A small network was shown many inputs. Here are its activations along a few directions, one row for each input.
In each table, some parts of the input vary, and every possible input appears once, in random order.
Descriptions start from the smaller parts, as in this example, which fits no table here: one of 6 places along a line, together with either a single point or one of 11 places around a ring or (one of 3 separate values, together with one of 8 places around a ring).
Shared parts are said once, and a part with two or three values counts as separate values.
In the rows, zero is written as 128.

Other details of the inputs vary at random and push rows far along two fixed directions, the same in every table; ignore that.

Table:
r1: [139 118 134 136 163 139 152 148 124 117 134 112 137]
r2: [ 99 141 146 130 132 131 122 139 128 122 135 130 126]
r3: [126 139 156 126 119 135 118 142 130 116 131 128 120]
r4: [158  82 113 138 101  57 123  75 156 140 144 163 102]
r5: [141 117 141 129 163 141 146 145 131 127 131 112 142]
r6: [114 142 137 125 126 123 121 135 123 108 113 120 138]
r7: [137 117 141 147 159 140 151 141 115 121 127 107 131]
r8: [135 117 137 136 149 136 142 136 103 123 130  93 129]
r9: [140 115 149 141 159 142 145 138 122 132 124 106 137]
r10: [137 121 123 119 158 134 146 148 123 117 142 103 140]
r11: [162  72 114 125 143  59 134  80 135 151 157 127 122]
r12: [126 128 136 136 110 143 121 143 127 109 136 125 136]
r13: [ 99 133 134 132 120 135 131 136 135 119 127 121 134]
r14: [124 142 140 115 124 139 124 120 121 116 125 127 152]
r15: [101 143 135 135 128 131 124 134 139 118 128 119 133]
r16: [124 140 139 138 118 130 116 144 134 108 127 118 128]
r17: [129 143 145 130 115 134 119 137 140 112 126 117 127]
r18: [139  95 107 135 119  69 124  58 154 149 158 167 117]
r19: [128 150 142 134 105 126 155 151 127 145 136 122 146]
r20: [139 120 131 112 158 136 140 145 130 128 139 102 146]
r21: [138 116 145 130 149 138 136 133 110 134 127  93 135]
r22: [122 130 138 135 111 134 122 147 131 109 126 121 130]
r23: [120 132 140 112 116 141 131 125 120 116 121 127 148]
r24: [112 132 136 121 119 127 128 138 119 109 113 124 140]
r25: [167 162  34 119 125 194  90 133 120 192  84 175  66]
r26: [115 129 133 121 119 137 128 132 114 110 123 129 147]
r27: [135 120 127 122 150 133 141 142 111 122 139  92 135]
r28: [119 140 133 124 126 135 122 128 115 109 128 129 150]
r29: [118 135 143 113 117 132 132 130 125 115 112 123 140]
r30: [150 169  36 131 117 173 126 164 111 213  84 167  82]
r31: [106 144 153 122 130 135 127 132 133 125 134 129 124]
r32: [111 139 147 121 131 123 120 140 113 112 118 131 131]
r33: [132 132 143 128 108 147 125 135 133 114 134 124 136]
r34: [135  86 111 134 110  57 132  64 159 148 147 163 107]
r35: [117 141 154 113 129 127 123 134 119 118 117 130 132]
r36: [152 168  30 104 134 182  94 134 115 198  51 171  63]
r37: [101 129 132 131 120 144 130 132 131 119 136 126 142]
r38: [121 136 150 134 122 131 114 149 125 112 133 128 121]
r39: [107 133 139 123 118 148 133 124 135 124 135 124 141]
r40: [136  96 114 136 117  55 126  63 162 145 147 158 106]
r41: [159  89 104 148 110  62 113  75 146 134 160 169 112]
r42: [105 140 132 134 128 143 124 127 131 119 141 127 144]
Description of these inputs: one of 2 separate values, together with either a single point or one of 5 places around a ring or (one of 3 separate values, together with one of 5 places along a line).
Changing only the choice among 2 separate values turns r20 into r10. The same change can be made to r17. Which row results? -> r16
Changing only the choice among 2 separate values turns r2 into r31. The same change can be made to r41. Which row results? -> r25
Change only the choice among 3 separate values in r3. List by row number the other rows that result. -> r31, r35
A walk changes only the place on the ring of 5. It starts at r20 and steps to r5. List the rest of the walk in order. -> r9, r21, r11
A walk changes only the place on the ring of 5. It starts at r1 and steps to r10. List the rest of the walk in order. -> r27, r8, r7

Table:
r43: [128 132 127 132 126 133 137 134 120 138 123 126 134]
r44: [131 133 127 132 133 128 125 141 126 127 127 121 120]
r45: [129 130 129 124 133 131 130 128 117 126 113 126 131]
r46: [140 130 127 129 121 136 124 139 123 122 130 126 124]
r47: [123 136 121 129 125 142 131 126 133 129 134 129 134]
r48: [126 134 122 127 132 129 135 138 126 137 128 121 132]
r49: [107  90 246 153 113  47 160 110 141  45 194  84 196]
r50: [136 128 124 119 127 135 127 131 122 121 118 125 133]
r51: [134 132 129 130 124 138 135 131 125 139 125 124 134]
r52: [117 136 119 131 127 137 133 130 128 129 132 131 133]
r53: [134 130 130 122 131 136 129 126 121 127 116 124 131]
r54: [127 131 133 134 136 134 125 138 129 128 125 130 121]
r55: [118 147 134 121 102 132 117 128 134 127 119 139 127]
r56: [132 131 126 118 137 132 127 130 126 127 121 119 129]
r57: [135 129 126 131 122 132 126 143 119 122 127 128 124]
r58: [127 131 127 135 128 141 118 131 135 122 130 130 125]
r59: [122 130 131 120 140 134 126 129 121 128 122 130 128]
r60: [116 133 123 124 133 136 119 124 120 123 126 130 131]
r61: [116 128 127 122 136 134 124 127 123 128 122 124 125]
r62: [129 129 120 128 121 132 133 140 122 132 126 126 137]
r63: [138 131 133 133 125 137 126 134 123 128 126 124 121]
r64: [127 131 124 120 138 128 127 133 122 126 119 121 129]
r65: [116 132 123 129 130 135 138 132 130 134 129 125 127]
r66: [156  75  89 133 123  48 115  49 147 153 149 177 100]
r67: [121 132 125 137 129 137 120 135 131 121 127 132 125]
r68: [146  97  92 132  97  47 113  66 150 158 133 189  93]
r69: [131 127 122 120 128 131 128 134 118 120 116 127 133]
r70: [122 134 127 128 134 134 138 134 127 137 129 131 131]
r71: [122 132 125 127 129 139 136 129 134 135 131 123 128]
r72: [121 128 128 119 135 138 123 125 127 129 124 122 125]
r73: [132 134 124 125 131 133 133 135 130 138 130 120 132]
r74: [135 129 122 126 119 137 131 136 126 133 129 125 138]
r75: [128 129 132 118 138 138 125 127 126 129 124 128 128]
r76: [128 134 129 125 132 139 136 131 131 138 131 129 131]
r77: [136 133 129 130 132 133 124 138 130 128 129 120 120]
r78: [125 128 130 133 131 139 123 133 136 127 127 123 118]
r79: [120 128 128 136 132 135 125 136 132 126 124 124 118]
r80: [132 130 134 131 134 138 124 135 132 128 128 128 121]
What is each input in this table made of? -> one of 2 separate values, together with either a single point or (one of 3 separate values, together with one of 6 places along a line)
Changing only the choice among 2 separate values turns r80 into r54. The same change can be made to r47. Which row results? -> r52
Change only the choice among 3 separate values in r75. List by row number the other rows that result. -> r76, r80
Change only the choice among 3 separate values in r54. List by row number the other rows that result. -> r59, r70

Table:
r81: [146  52 178 129 120   8 148  56 138  86 177 130 170]
r82: [157  45 178 150 119   5 140  62 149  84 189 126 148]
r83: [139 123 111 112 143 139 121 122 113 131 114 131 127]
r84: [134 138 108 133 111 143 136 132 130 150 133 137 130]
r85: [138 122 118 138 150 144 113 129 130 126 121 126 100]
r86: [123 127 113 120 157 144 114 115 126 130 122 130 113]
r87: [131 125 112 114 152 142 117 116 120 130 117 130 120]
r88: [117 137 111 114 132 129 137 122 122 151 107 132 132]
r89: [123 157 137 115  81 136  79 118 141 114 102 162 102]
r90: [ 72 171 233 107 124 188 164 189 107  44 137  44 234]
r91: [ 44 180 249 115 139 185 161 193 118  47 143  37 223]
r92: [136 124 124 132 147 130 121 140 121 134 113 128  98]
r93: [127 145 114 132 115 130 143 137 128 156 123 136 123]
r94: [145 124 122 127 139 125 123 144 113 135 108 124 104]
r95: [146 120 116 133 145 142 115 131 123 126 118 124 106]
r96: [145 137 117 138 122 126 135 151 127 145 122 131 111]
r97: [121 129 120 118 154 130 121 125 117 140 109 131 114]
r98: [125 132 104 111 129 141 132 117 124 141 119 135 136]
r99: [109 134 106 116 142 146 123 114 137 142 129 133 123]
r100: [116 136 111 138 125 148 128 128 144 150 140 138 118]
r101: [143  68 173 150  90  10 162  64 154 104 196 135 172]
r102: [131 128 119 115 145 126 126 128 110 141 102 130 121]
r103: [152 131 110 141 118 139 126 145 129 140 131 131 120]
r104: [157 133 110 136 113 133 129 147 121 141 126 129 124]
r105: [134 129 114 148 133 146 122 140 143 139 135 135 108]
r106: [116 132 105 111 137 144 127 114 130 141 124 133 130]
r107: [ 95 156 116 125  82 126  87 124 127 108 103 170 111]
r108: [143 128 112 143 127 144 124 141 136 139 132 132 114]
r109: [124 135 109 134 120 147 132 129 137 150 136 137 124]
r110: [116 142 116 136 123 135 139 135 135 156 129 139 116]
r111: [134 135 119 142 131 132 132 149 135 145 127 136 105]
r112: [158 119 114 123 130 133 119 139 110 130 112 122 117]
What is each input in this table made of? -> either one of 2 separate values or (one of 5 places around a ring, together with one of 6 places around a ring)
Which of the alternatives is r89? -> one of 2 separate values
